These are the activations of a small neural network, seen along a few directions. Each row is one input.
Each table varies a few parts of the input and shows all the possible inputs, shuffled.
A made-up example of a description, with smaller parts first: one of 4 places along a line, together with either a single point or one of 11 places along a line or (one of 3 separate values, together with one of 5 places around a ring).
Shared parts are said once, and a part with two or three values counts as separate values.

Other details of the inputs vary at random and push rows far along two fixed directions, the same in every table; ignore that.

A family of inputs:
r1: -234	-46	-478	-153	253	342	-234	-192	-446	132	-105	360	-469	165
r2: 224	27	125	-201	-26	-227	-52	121	344	-99	152	-345	329	-51
r3: -261	64	-391	-144	289	442	-253	-223	-315	78	-98	451	-502	148
r4: 69	-201	-584	-463	137	83	27	66	-254	-143	175	334	-133	-184
r5: 311	-170	27	-374	7	-55	84	5	-23	-58	184	85	19	-65
r6: 126	235	46	44	17	-138	79	68	166	-30	22	-250	277	-150
r7: 212	-189	158	-33	-170	-226	181	231	136	-117	79	-209	224	-187
r8: 189	-169	-326	-529	164	128	14	-81	-204	-46	208	340	-173	-40
r9: -295	43	366	426	-29	142	-118	-119	35	332	-320	-155	-264	277
r10: 7	6	-630	-609	271	40	-16	-118	-227	-217	105	107	15	-111
r11: -220	122	-139	67	120	271	-174	-43	-55	-51	-142	237	-273	3
r12: 166	39	136	164	-162	-181	-4	224	85	-348	0	-133	238	-237
r13: 133	-109	139	-2	-156	-168	159	266	264	-193	43	-146	185	-280
r14: -231	-132	-45	76	19	91	37	-98	-100	380	-105	55	-224	227
r15: -512	81	-10	397	115	288	-196	-333	-262	537	-302	174	-459	483
r16: 182	-82	-425	-353	153	102	-138	-54	-402	-235	138	305	-132	-73
r17: -160	39	500	515	-235	-142	170	-56	208	343	-80	-202	138	245
r18: -76	-22	293	185	-18	71	-103	-90	-21	195	-194	-117	-187	178
r19: 305	-42	26	-271	48	41	-91	43	-80	-304	92	74	-13	-156
r20: -236	-35	33	72	63	185	27	-127	20	300	-77	142	-250	189
r21: -337	63	342	466	-29	164	-119	-90	55	298	-332	-153	-265	249
r22: -662	344	4	442	78	114	14	-342	76	400	-240	-68	-60	393
r23: 138	22	-246	-478	139	-82	62	-22	41	-304	90	-140	184	-187
r24: -115	145	-194	-283	193	83	7	-167	55	-94	-9	-5	21	0
r25: 225	-101	265	-64	-125	-134	162	164	231	-146	105	-122	182	-181
r26: -789	99	-271	494	91	304	-38	-206	-81	567	-277	302	-430	352
r27: 38	26	389	150	-45	38	-82	-71	53	93	-124	-105	-91	122
r28: 246	-209	193	-63	-167	-231	178	197	109	-72	85	-219	213	-139
r29: -15	6	256	268	-86	-45	-54	-34	-51	75	-114	-124	-4	123
r30: -742	10	-148	362	145	402	-55	-256	-71	668	-319	229	-577	431
r31: -266	-66	-90	162	11	79	57	-114	-101	330	-55	123	-166	220
r32: 185	-74	230	-33	-128	-129	158	194	263	-182	90	-102	190	-224
r33: 173	-109	110	56	-185	-248	189	213	147	-165	118	-123	284	-195
r34: -73	135	209	362	-105	-10	-43	-30	1	-21	-64	-26	62	79
r35: -29	-102	225	164	-122	-118	116	-43	32	279	-29	-97	31	181
r36: 160	-234	-456	-551	165	117	24	-13	-245	-80	194	309	-190	-100
r37: 290	-203	-134	-304	-31	-143	121	48	-129	-89	220	81	112	-80
r38: -167	-117	139	83	-9	69	45	-113	9	391	-114	-12	-216	238
r39: -230	206	91	437	-87	50	-74	-14	30	-13	-125	59	8	57
r40: -260	17	-45	214	50	176	-147	-53	-151	127	-210	38	-256	125
r41: -107	240	63	165	61	-2	28	15	181	193	-155	-280	83	-33
r42: -191	-137	-5	50	12	68	31	-119	-103	406	-103	46	-219	252
r43: 125	14	100	125	-202	-225	183	172	188	-201	153	-18	325	-204
r44: -94	109	273	261	-43	95	-88	44	139	-60	-166	-66	-67	-9
r45: 0	17	486	319	-239	-174	183	229	461	-55	-64	-262	229	-164
r46: 9	316	-257	-77	159	51	15	-110	-26	21	104	88	108	-53
r47: 124	-123	90	34	-181	-220	166	285	204	-180	43	-159	232	-271
r48: 167	132	-592	-584	352	193	-65	-66	-149	-120	130	194	-103	-219
r49: 44	37	436	409	-305	-276	230	162	323	-35	47	-236	371	-77
r50: 212	-44	163	58	-192	-228	199	116	120	-144	191	-59	319	-122
r51: 187	-243	-403	-555	156	98	21	-42	-253	-32	189	289	-191	-55
r52: -113	46	219	266	-57	64	-83	84	99	-42	-198	-137	-86	-25
r53: -275	293	-562	-272	445	451	-153	-298	-157	244	-58	373	-396	93
r54: -259	90	470	628	-193	-39	-41	113	207	118	-330	-340	9	72
r55: 147	-100	-467	-400	108	56	56	-100	-300	-86	298	417	-39	-29
r56: 219	-62	-243	-435	190	188	-168	-98	-278	-193	107	300	-216	-50
r57: 121	37	527	439	-265	-239	42	181	196	-147	-104	-381	283	-73
r58: -330	76	-113	265	33	173	-149	11	-83	58	-236	74	-234	42
r59: 120	64	-295	-372	98	-165	81	-40	-37	-287	139	-97	277	-142
r60: -281	200	348	459	-114	-181	-54	-31	387	356	-108	-417	241	309
r61: 275	-93	-79	-267	37	17	-86	119	-106	-346	63	22	-19	-223
r62: 318	-10	-37	-170	-16	-67	-45	-26	-201	-255	178	119	109	-70
r63: 247	61	-170	-461	138	-61	-120	3	168	-167	262	-9	192	-54
r64: 319	-122	313	-28	-128	-185	-16	107	-16	-137	-11	-246	135	-82
r65: -151	76	181	291	-66	61	-84	114	133	-71	-214	-113	-76	-64
r66: 201	-184	-191	-327	1	-46	104	169	16	-224	158	82	40	-260
r67: 305	-112	287	-7	-129	-174	-14	140	-6	-190	-10	-252	149	-119
r68: 232	-173	-218	-261	-30	-126	127	110	-95	-181	223	110	132	-170
r69: -44	52	-61	42	64	116	-118	-215	-267	116	-1	217	-161	206
r70: 212	7	170	134	-154	-181	0	196	48	-328	19	-156	234	-203
r71: 209	14	73	-169	-51	-276	-43	145	279	-81	148	-358	373	-45
r72: 207	156	84	-73	-76	-280	-12	41	258	-114	264	-208	458	12
r73: 183	7	-389	-303	134	114	-125	-113	-380	-241	196	376	-82	-41
r74: -109	162	173	389	-111	-6	-46	0	29	-54	-78	-8	70	42
r75: 301	-118	-64	-270	-50	-137	123	-36	-123	-55	261	139	142	-16
Each input here is: one of 5 places along a line, together with either one of 3 separate values or (one of 2 separate values, together with one of 6 places along a line).
- The inputs of r43 and r47 match in every part but the place on the line of 5. If r39 is changed in the same way as r43 into r47, which row does it become? => r58
- The inputs of r31 and r36 match in every part but the place on the line of 5. If r6 is changed in the same way as r31 into r36, which row does it become? => r48
- Start at r27 and move only the place on the line of 6, one step at a time. The first step leads to r56. Which rows follow, in order? => r19, r3, r44, r11
- Change only the choice among 3 separate values in r2. List by row number the other rows that result. => r23, r48

A family of inputs:
r76: 538	-38	259	-363	-18	-221	-22	56	79	-254	157	-318	288	-120
r77: 105	-390	-236	-202	-26	-7	-35	110	-343	-92	2	115	-201	-66
r78: -87	-34	-242	-168	27	-97	189	-35	85	168	156	36	134	40
r79: 168	132	5	-175	0	-80	130	128	358	-204	205	-26	270	-250
r80: 588	-224	574	336	-455	-265	129	197	-184	-386	276	216	249	-138
r81: -256	207	-406	-14	237	231	-254	-258	-342	49	-95	209	-218	182
r82: 319	78	251	74	-202	-232	124	343	311	-503	90	-214	400	-442
r83: -79	-104	-244	23	-54	-102	105	75	-126	-36	23	37	68	-68
r84: 345	-70	65	-357	21	-25	95	150	175	-260	152	-4	91	-295
r85: -99	32	-361	-164	239	262	-311	-213	-474	-18	-121	219	-357	157
r86: 417	-121	266	-110	-84	-152	-171	127	-139	-367	-34	-278	109	-125
r87: 129	-171	125	-218	62	156	-55	62	53	-7	-40	71	-248	-74
r88: -256	9	843	922	-355	65	122	-239	58	631	-110	200	-183	545
r89: -241	15	-660	-342	206	82	96	-162	-97	213	213	345	-52	107
r90: -80	-168	-131	-52	102	319	-196	41	-253	-85	-195	274	-492	-61
r91: -199	-158	656	722	-377	-258	152	192	226	234	-323	-517	120	102
r92: -826	354	-44	705	69	362	-109	-165	146	435	-358	165	-331	288
r93: 248	-213	10	-282	-90	-245	229	116	95	-17	187	-143	228	-113
r94: -236	386	517	709	-206	-223	-38	14	375	67	-200	-494	386	134
r95: -332	-145	-477	-1	104	161	-25	-100	-365	190	-92	281	-311	127
r96: 373	34	-29	-381	11	-110	141	175	273	-361	277	-5	288	-368
r97: -446	2	-728	-49	189	196	-28	-157	-349	195	-7	419	-257	135
r98: 235	198	18	-28	-38	-211	-68	60	28	-364	96	-205	375	-157
r99: -620	-147	300	505	-50	172	5	-182	64	830	-379	-126	-432	540
r100: 386	39	-12	-219	4	-151	-112	63	-160	-437	81	-149	222	-192
r101: -357	209	702	875	-272	-31	71	149	445	144	-390	-388	63	20
r102: -75	250	-213	-169	206	61	-92	-234	4	125	76	33	41	164
r103: 291	-292	68	-302	-101	-225	188	134	56	-12	155	-153	154	-101
r104: 235	-62	-306	-207	-100	-302	172	227	24	-372	281	-6	432	-308
r105: -162	-21	-556	-243	257	399	-172	-67	-358	-120	-63	512	-471	-97
r106: -122	-104	-489	-258	243	413	-204	-49	-393	-118	-100	498	-542	-86
r107: -678	452	137	559	121	158	-109	-369	255	648	-258	-126	-94	536
r108: -201	246	752	577	-135	-125	-1	-119	398	414	-285	-580	154	336
r109: 333	-146	194	-173	-201	-398	317	205	287	-115	228	-321	475	-204
r110: 344	-130	278	-233	-52	-50	80	184	222	-204	67	-111	65	-253
r111: -158	49	-546	-412	327	373	-67	-167	-143	76	85	483	-369	-11
r112: 493	-126	122	-469	59	-92	-121	11	-68	-193	131	-174	86	-51
r113: -38	167	-461	-416	330	191	-157	-302	-220	104	111	227	-140	163
- The inputs of r109 and r83 match in every part but one. If r102 is changed in the same way as r109 into r83, which row does it become? => r98
- What is each input in this table made of? => one of 2 separate values, together with either a single point or (one of 3 separate values, together with one of 6 places along a line)
- Change only the choice among 2 separate values in r100. List by row number the other rows that result. => r108
- Change only the choice among 2 separate values in r94. List by row number the other rows that result. => r107
- Change only the choice among 3 separate values in r79. List by row number the other rows that result. => r89, r107
- Start at r92 and move only the place on the line of 6, one step at a time. The first step leads to r82. Which rows follow, in order? => r101, r105, r106, r90

A family of inputs:
r114: 116	-130	741	457	-370	-207	-70	219	304	265	-21	-433	129	227
r115: -151	-72	68	83	153	238	-404	-169	-238	428	-108	148	-416	446
r116: 364	102	77	-121	-86	-235	150	342	286	-556	205	-263	511	-504
r117: 115	-2	-786	-610	288	155	-9	70	-38	-156	221	401	-108	-309
r118: 521	-64	59	-542	36	-306	102	102	145	-275	303	-224	436	-238
r119: -198	-160	75	147	-60	272	200	-198	-272	541	-39	367	-471	270
r120: -422	7	-158	83	116	414	-298	-161	-226	-37	-292	432	-539	138
r121: 194	186	-340	-462	314	181	-73	-45	-6	-227	17	-26	-94	-189
r122: -64	365	382	338	-104	-70	-4	172	447	-80	-288	-434	222	-162
r123: -200	-97	-377	137	127	247	-364	-58	-281	319	11	468	-463	284
r124: 1	-22	-452	-164	16	-142	119	-77	-73	-3	268	290	161	78
r125: -467	-255	-477	155	71	135	23	-40	-321	381	-215	270	-456	168
r126: -233	-123	-420	-344	321	508	-273	-297	-410	-108	-97	519	-683	173
r127: 156	25	-106	-421	197	-19	7	-35	109	28	82	-75	88	-69
r128: 329	-49	690	132	-374	-529	323	268	629	-54	166	-689	676	-186
r129: 118	100	231	-135	72	-49	66	81	368	108	-88	-340	145	-59
r130: -575	-112	490	743	-211	85	29	46	336	368	-329	26	-301	279
r131: -361	-119	-135	186	124	208	-103	-199	-353	242	-389	-87	-423	204
r132: -502	-116	-282	373	34	226	-32	12	-325	184	-322	117	-333	105
r133: -406	-63	-425	96	119	239	-202	-130	-479	125	-386	189	-433	65
r134: -329	-310	-282	-280	85	354	-72	-139	-185	189	5	475	-562	246
r135: -91	162	98	261	-106	-145	96	75	137	-155	97	-140	333	-62
r136: 60	224	-406	-347	167	12	-146	-56	-159	-303	99	160	61	-185
r137: -556	159	204	637	-85	-54	76	-86	363	522	-175	-141	2	224
r138: -407	-142	660	431	-108	129	-56	-99	233	372	-352	-125	-310	368
r139: 591	-126	-260	-718	66	-292	104	-16	-121	-332	434	60	452	-108
r140: -484	-162	470	538	-118	-21	61	-59	16	612	-497	-392	-237	381
r141: 33	209	462	311	-108	-225	61	-95	253	-3	-60	-475	318	98
r142: -2	259	142	209	-153	-215	3	-46	64	-135	-21	-142	357	75
r143: -236	96	709	777	-142	193	76	-249	-42	434	-410	-130	-307	287
r144: 410	-26	440	-128	-232	-323	283	360	619	-132	111	-577	524	-320
r145: -78	158	88	295	-153	-167	130	40	88	-133	103	-96	383	52
r146: -344	-9	539	874	-262	70	238	-45	92	581	-275	95	-276	241
r147: 336	-117	-582	-382	173	217	-378	117	-480	-423	275	491	-162	-154
r148: 145	151	-126	-263	177	-20	-49	-134	-26	-184	95	-113	82	-79
r149: 178	-38	-299	-526	199	-67	-1	-162	-137	4	243	128	127	63
r150: 506	58	20	-318	-34	-311	91	-32	-4	-441	277	-201	471	-115
r151: -230	4	-200	279	85	424	36	-152	-458	167	-90	595	-467	69
r152: 364	-42	361	126	-332	-582	275	266	458	-241	259	-379	686	-274
r153: -215	141	-222	186	139	354	-559	-161	-384	122	-199	332	-462	248
r154: 26	265	-367	-306	183	79	-142	-8	-69	-267	25	112	-9	-210
r155: -128	-73	389	283	-4	199	112	-221	-191	512	-204	173	-370	284
r156: 316	168	393	155	-189	-254	198	444	541	-451	30	-499	564	-483
r157: -554	-216	370	579	-233	-26	181	16	70	661	-391	-355	-244	382
r158: 477	-125	-437	-560	276	190	-450	-86	-521	-370	230	310	-256	-76
r159: -115	103	306	358	-153	-231	162	184	517	134	-29	-327	272	-130
r160: 708	-40	432	-54	-297	-237	170	244	-89	-570	104	-32	279	-479
r161: 526	104	27	-445	94	-188	35	112	143	-487	206	-311	321	-377
r162: 91	-81	-414	-561	150	53	81	-6	31	36	247	105	14	-117
r163: 146	-147	-698	-728	182	27	60	-148	-247	-21	413	371	24	2
r164: -16	113	-459	-240	166	68	-16	31	-123	-290	218	206	102	-210
r165: -34	4	370	252	-291	-315	272	-30	324	261	101	-329	392	246
r166: 80	-224	-222	-229	26	190	-76	163	-154	-524	95	406	-147	-240
r167: 488	101	-358	-595	44	-236	-41	73	-160	-639	337	91	395	-372
- What is each input in this table made of? => one of 6 places around a ring, together with either one of 4 separate values or one of 5 places along a line
- The inputs of r125 and r132 match in every part but the place on the ring of 6. If r137 is changed in the same way as r125 into r132, which row does it become? => r164
- The inputs of r127 and r161 match in every part but the place on the ring of 6. If r138 is changed in the same way as r127 into r161, which row does it become? => r126
- List by row number the other rows that have the place on the ring of 6 in common with r144. => r114, r119, r128, r134, r157, r162, r163, r165
- Start at r145 and move only the place on the line of 5, one step at a time. The first step leads to r135. Which rows follow, in order? => r164, r116, r156
